These are the activations of a small network on made-up records, seen along a few directions, one row for each record.
Records have a field called U. Each example row is followed by its value.
The largest differences between rows may come from other fields.
In the rows, zero is written as 500.
Random noise pushes rows far along 10 fixed directions. That doesn't count. These rows show it; they differ only by the noise:
[563 481 598 489 588 304 534 388 309 647 390 665 443 473 448 662 569 637
 671 498 561 265 355]
[555 605 301 335 418 631 604 469 525 279 518 411 574 510 588 339 506 477
 524 316 429 341 498]
[527 434 709 775 680 379 337 394 473 603 498 387 453 505 422 566 310 443
 433 538 436 691 437]
[599 545 510 779 544 388 431 560 682 432 382 255 559 431 479 436 379 385
 367 588 409 790 507]
[538 399 308 340 478 549 496 426 299 301 269 462 299 531 727 236 501 607
 634 382 355 324 355]
[702 619 324 463 420 446 699 402 456 621 540 483 451 395 646 433 649 408
 477 403 711 469 432]
[381 158 591 440 646 411 543 406 230 654 364 541 442 540 617 567 577 560
 501 640 306 487 513]
[470 560 457 592 403 654 364 501 477 513 616 453 375 564 441 447 396 461
 470 435 437 747 439]
[410 571 373 299 445 511 447 504 380 303 402 524 528 565 537 354 620 420
 497 528 578 450 462]
[431 513 501 437 573 427 483 484 572 443 482 356 684 562 486 515 514 385
 453 628 508 643 574]
[479 300 625 604 592 289 616 509 388 756 362 569 551 431 485 713 637 538
 459 713 400 551 538]
[481 480 552 609 374 499 652 619 709 675 449 529 675 446 471 628 563 560
 469 550 447 551 621]

[422 493 535 371 641 420 362 395 485 421 509 386 499 645 471 520 388 542
 636 564 480 546 461] | u5
[656 651 332 434 394 475 760 602 611 456 494 576 604 344 522 490 642 512
 481 472 593 353 547] | u10
[390 438 819 643 520 508 263 464 509 491 322 706 352 544 481 399 252 736
 653 374 596 219 355] | u5
[276 457 563 314 535 539 273 511 513 428 432 531 485 686 482 497 438 569
 646 648 539 624 496] | u3
[595 660 376 406 511 427 343 486 408 407 447 482 291 560 433 494 486 592
 761 551 586 597 294] | u7
[578 414 567 593 569 387 547 447 685 405 232 317 681 474 609 409 415 566
 569 390 374 303 542] | u6
[531 508 498 606 434 440 527 663 656 487 289 548 510 436 490 489 509 615
 535 621 491 556 515] | u10
[479 390 470 377 610 486 543 465 707 523 501 281 522 592 687 473 390 572
 629 618 459 674 591] | u3
[523 419 523 562 541 653 520 483 604 332 468 389 504 470 635 322 290 569
 451 347 296 406 571] | u10
[588 496 401 513 463 386 645 579 591 477 412 408 605 414 579 485 624 482
 419 603 466 549 565] | u6
[354 295 873 736 609 519 319 416 441 569 438 619 507 532 497 483 341 514
 397 348 481 298 529] | u4
[531 606 574 514 511 584 425 369 468 526 651 618 414 514 442 518 370 542
 544 286 659 319 391] | u1
[672 525 228 349 510 609 696 432 544 274 565 263 568 481 702 337 484 467
 511 288 338 352 541] | u4
[541 504 516 736 380 565 437 551 395 479 406 592 429 384 537 313 587 354
 261 341 529 431 459] | u4
[506 487 475 520 495 430 445 522 514 572 452 467 342 515 516 508 487 521
 537 642 574 707 428] | u9
[446 288 496 476 523 503 668 526 533 625 535 383 604 471 599 568 573 460
 413 653 382 640 664] | u8
[492 523 388 565 448 560 490 575 466 478 636 428 464 473 425 526 533 327
 299 600 398 806 526] | u9
[352 327 771 657 581 557 357 533 611 518 435 485 516 583 431 578 267 653
 554 483 249 486 531] | u9
[422 407 489 420 508 671 367 424 492 416 538 434 360 597 595 334 369 521
 566 408 471 562 489] | u7
[648 586 398 458 679 322 447 355 372 517 584 342 373 544 390 608 431 502
 678 572 466 651 326] | u5
[595 517 413 467 596 355 523 473 417 290 386 358 590 427 537 424 569 348
 406 529 459 443 485] | u8
[610 607 310 403 525 470 339 506 270 182 402 524 236 507 450 375 456 546
 616 476 437 445 283] | u7
[504 498 347 616 255 635 635 709 657 654 507 518 414 384 582 454 597 516
 367 626 525 798 583] | u1
[491 582 421 395 524 500 451 534 533 427 551 453 450 545 472 509 477 504
 565 583 516 648 485] | u3
[468 697 292 285 410 578 371 521 403 289 625 510 410 622 374 447 529 451
 627 511 541 632 389] | u2
[504 452 501 554 494 562 601 494 522 472 607 409 599 439 622 354 552 238
 186 476 502 603 647] | u2
[546 445 451 527 453 487 541 468 403 566 453 487 483 509 533 489 561 512
 546 412 408 438 475] | u6
[302 341 547 450 552 489 382 538 595 537 391 412 536 638 543 517 458 522
 525 731 487 763 571] | u1
[428 535 370 389 424 536 463 578 501 443 523 407 570 581 399 571 589 483
 588 570 368 652 524] | u8
[481 583 588 540 414 589 388 495 598 436 490 563 483 558 431 419 372 553
 590 342 547 382 454] | u2

Here are new rows. What is U for each?
[535 279 562 472 712 376 578 439 327 483 377 466 582 479 476 673 481 652
 626 500 137 243 495] | u4
[498 553 547 524 588 378 382 431 508 505 521 386 597 590 362 582 454 410
 546 554 548 627 476] | u6
[443 357 802 629 598 522 510 348 533 645 567 558 570 465 689 410 425 363
 267 373 704 331 573] | u9
[406 400 505 392 480 485 475 443 282 591 454 603 435 583 487 550 625 573
 604 514 466 425 459] | u6
[614 605 511 562 593 411 571 513 534 483 583 474 575 424 359 651 450 520
 516 508 424 490 514] | u10
[317 431 574 343 560 510 513 472 370 486 558 596 627 526 570 425 642 301
 273 596 673 476 653] | u10
[581 606 286 444 304 591 488 539 266 531 524 665 205 465 453 478 630 598
 646 373 457 442 284] | u9
[616 363 491 464 434 339 602 457 602 714 157 483 414 483 770 456 567 716
 771 497 643 367 419] | u8
[676 538 310 467 423 672 779 536 635 530 683 426 537 427 522 560 443 618
 535 366 269 464 590] | u10
[313 441 812 569 688 614 332 386 409 371 687 525 736 576 323 533 360 341
 297 300 383 254 607] | u4
